J_863: [147 142 113 121 119 125 156 131 128 123 142 123 172 162  97 131 133 208
  94 121 118 121 133 108 143 135 160  67  98]
J_283: [128 109 131 105 108  95 161 158 159 165 108 114 113 139 108 134 161  95
 131 109 172 116 105 109 182 150  86 114  61]
J_159: [102  69 199  68 113 151  97 120 145 159 111 106  88 177  61 129 108 147
 118  75 100 172 121 180 108 121 142  90 103]
J_127: [180 144 118 104 102 122 180 115 116 111 154 123 157 126  96 117 131 206
  77 129 109 119 138 112 113 138 174  58  88]
J_839: [120 110 106  94 104 116 173 178 134 130 126  70 126 145 123 132 195 176
 124 111 189 103 145  93 161 114 126 161  98]
J_582: [165 151 118 117 120 121 166 130 120 115 143 126 161 140 103 130 138 207
  89 121 113 129 135 108 124 140 156  69  96]
J_486: [104  75 203  99 113 145 100 119 134 148 132 112 104 189  82 134 120 152
 123  94 109 165 119 174 125 127 129 103 110]
J_421: [132 108  99  90  99 126 177 180 129 119 132  60 139 152 125 126 201 134
 122 107 201  90 159  87 158  97 149 179 113]
J_423: [122 121 204 140 119 145 101 117 134 104 160 134 135 201 105 137 141 138
 147 121 138 145 134 176 165 144 129 120 145]
all J_283: [114] | 11 27
all J_421: [177] | 6

J_832: [126 127 126 127 126]
J_888: [114 127 132 145 138]
J_273: [161 128 125 125 125]
J_793: [123 123 123 123 121]
J_686: [126 127 133  96 118]
J_708: [125 129 130 135 145]
J_581: [122 122 122 122 122]
J_144: [147 128 121 120 125]
J_610: [108 128 131 134 128]
J_112: [123 144 126 126 144]
all J_832: [126] | 0 2 4
all J_112: [144] | 1 4
all J_793: [123] | 0 1 2 3
all J_708: [129] | 1
all J_581: [122] | 0 1 2 3 4
all J_273: [125] | 2 3 4

J_997: [107 190 137 101 180 153  98 158 178 144 114 122 152 122 177 151 190 112
  85 182  91  96  87 142  88 115  82 120 127 134 169 131  87  68 140 165
 190 129 181 168  70 187 188 112 152  67 146 158 165 155]
J_10: [188 118 162 105 192  74  76  71 193 135  84  71  99 188 166 188 151  71
 161 188 186 165 124 143 102  68 117  72 154  84 154  71  87 139 151 159
 186 128 188 180  98 190  78 164 123 155 115 161 145  71]
J_433: [ 70 118 162 153 192 146  76 190 193 154  84  81  99 162 166  77 151  71
 153 153 186 165 124 143 102  68 117  72 163  84 154 190 130 139 151 159
 186 128 188 180  98 154  78 164 123  68 115 161 145 104]
all J_10: [154] | 28 30
all J_433: [145] | 48
all J_433: [154] | 9 30 41
all J_433: [164] | 43
all J_10: [71] | 7 11 17 31 49

J_551: [153 137 144 118 131 123 156 126 137  96 136 126 137 118 134 148 134 133
 109 122 140 123 108 117 132 120 141 128 159 136 110 134 119 124 124 127
 118 121 129 118 113 127 155  98 127 147]
J_471: [153 143 131 128 143 103 156 128 146 114 136 122 121 125 160 161 128 127
 109 113 148 117 108 109 121 137 132 136 143 148 110 134 126 119 116 117
 143 129 132 125 113 109 139 117 121 135]
J_310: [ 73 105  78 151 119 150  73 133 103 188  98 138 116 152 107  83 102 118
 164 140 104 147 184 156 116 143  96 128  66 100 172  99 144 145 139 130
 147 141 127 146 161 122  76 192 128  90]
all J_310: [139] | 34
all J_471: [121] | 12 24 44
all J_310: [144] | 32

J_617: [115 127 164 106  92 143 115 139 175 136 136 164 120 132  63 150 133 139
 144 100  91 151 140  90 116 153 108  90 160 170 150 104 157 115 140 139]
J_931: [126 118  62 151 165  97 152 178 134 116 118 106 148 156 178  94 132 155
 122 109 140 116 120 162 125 110 154 148 105  84 110 149  83 118 142 135]
J_580: [106 113 114 119 115 121 133 166 158 126 131  94 141 168  86 123 141 178
 145  64  79 154 136 106 104 147 130  93 157 138 141 117 130  95 164 154]
J_178: [104 115  83 129 130 177 141 172 115 122 126 151 145 172 113 108 143 190
 140  64  92 126 172 125 102 138 140 104 147 115 134 126 113  90 170 156]
J_862: [108 109  80 132 136 104 145 180 130 121 125 146 145 179 123 104 142 191
 138  60  94 146 131 130 106 133 141 110 141 109 131 130 103  94 164 154]
J_247: [106 111  88 129 130 108 141 172 137 121 126 152 145 174 114 110 140 183
 142  54 171 149 133 124 102 137 140 107 145 115 134 126 110  95 165 156]
all J_580: [93] | 27
all J_178: [172] | 7 13 22
all J_178: [151] | 11
all J_931: [178] | 7 14

J_561: [181 128  86 109 128 128  87 128  87]
J_221: [168  80 167  80 168 127  61 129 168]
J_266: [171 169 147 190 159 115 184  62  68]
J_161: [171 135 141  80  67 117 113 104 132]
all J_221: [129] | 7
all J_221: [167] | 2
all J_561: [128] | 1 4 5 7
all J_161: [67] | 4

J_192: [137 141 120 145 137 129 106 120]
J_991: [189 116 189 119 100 144 189 149]
J_473: [121 133 121 115 115 124 115 137]
J_788: [118 112 135 125 116 110 129 112]
all J_991: [189] | 0 2 6
all J_991: [149] | 7
all J_473: [115] | 3 4 6

J_631: [144 125 144 141 125]
J_411: [128 127 145 130 126]
J_261: [138 115 125 104 111]
J_553: [125 130 129 133 132]
J_277: [133 127 130 123 119]
J_557: [177 112 131 101  72]
J_119: [130 126 107 124 117]
J_151: [169 124 115 101  73]
all J_631: [144] | 0 2
all J_553: [130] | 1

J_135: [162 133 145 138  58 125 124 128 121  64 132 140 127 138  58 131 133 128]
J_110: [166 147 160 158  68 145 141 147 147  76 152 154 144 156  65 150 149 149]
J_395: [ 85 101  93  91 160 101 102  95 104 154  96  96 102  91 164  95  98  96]
J_405: [ 86  98  89  88 138  94  96  96  96 136  93  93  98  90 139  94  95  91]
J_672: [161 139 150 146  82 134 135 161 129  82 140 144 134 140  81 139 142 139]
J_662: [ 93 104 100 107  99 108 102  96 104 138 103  99 107  90 150  94 107 107]
J_46: [162 147 151 162 110 148 151 156 151 162 151 150 146 162 110 163 162 160]
J_764: [161 139 150 146  82 134 135 136 129  82 140 144 104  93 157  94 103  96]
J_488: [168 146 161 161  74 145 146 156 138  83 150 156 146 164  71 155 149 153]
J_132: [172 156 164 166  94 155 154 159 152  98 160 161 153 165  91 161 158 159]
J_652: [106 125 134 131  67 120 120 125 126  63 130 130 130 129  61 130 125 124]
J_449: [ 86  98  93  96 141 100 102 102 102 139  97  95 102  95 146  98  96  98]
all J_46: [162] | 0 3 9 13 16
all J_662: [107] | 3 12 16 17
all J_652: [130] | 10 11 12 15

J_138: [102  94 103 103  94  90  93  94  89 104  94 117  95 106  94  95  90 100]
J_39: [106 117 104 126 132 126 124 132 137 120 105 106 126 124  98 106 126 103]
J_259: [129 136 126  75 120 144 123 122 110  93 139 122 145  76 138 142 118 133]
J_204: [126 114 125 132  92 130  96  85  76  96 124 120 128  80 132 131  92 127]
J_562: [100 117 107 110 124 107 100 100 134 104 110  99 111 110 106 104 121 110]
J_728: [120 130 120  67 117 137 123 117 111  84 136 116 135  65 129 136 117 126]
J_673: [132 140 125 163 153 124 149 157 161 152 116 136 123 164 119 129 145 125]
J_769: [116 126 126 109 118 136 120 112 109  90 116 116 109  70 132 136 109 130]
J_695: [119 113 116 159 121 104 119 126 126 145 103 121 106 161 108 105 116 113]
J_84: [119 131 118 156 116 117 149 157 168 145 121 127 116 158 113 117 152 117]
J_224: [105  98  93 105  89 101  93  96  86 102  93 104 101 107 102  96  84 101]
all J_224: [93] | 2 6 10
all J_204: [132] | 3 14
all J_562: [117] | 1
all J_769: [116] | 0 10 11
all J_39: [132] | 4 7
all J_562: [110] | 3 10 13 17
all J_138: [95] | 12 15

J_131: [165 165 160 165 103]
J_174: [101 159 102  68  79]
J_363: [ 75 102 102 102 102]
all J_174: [101] | 0
all J_131: [165] | 0 1 3
all J_131: [160] | 2
all J_363: [102] | 1 2 3 4
[165 165 160 165 103] | J_131
all J_363: [75] | 0
[101 159 102  68  79] | J_174

J_654: [167 135 145 105 145  75 104 104 104 174]
J_504: [167 135 159 125 145 185  75  99 142 139]
J_68: [164 117 184 189 137 207  59 196  86  77]
J_736: [142 198 175 169 126 198  61 188 169  85]
all J_736: [169] | 3 8
all J_736: [126] | 4
all J_504: [185] | 5
all J_654: [104] | 6 7 8
all J_654: [167] | 0

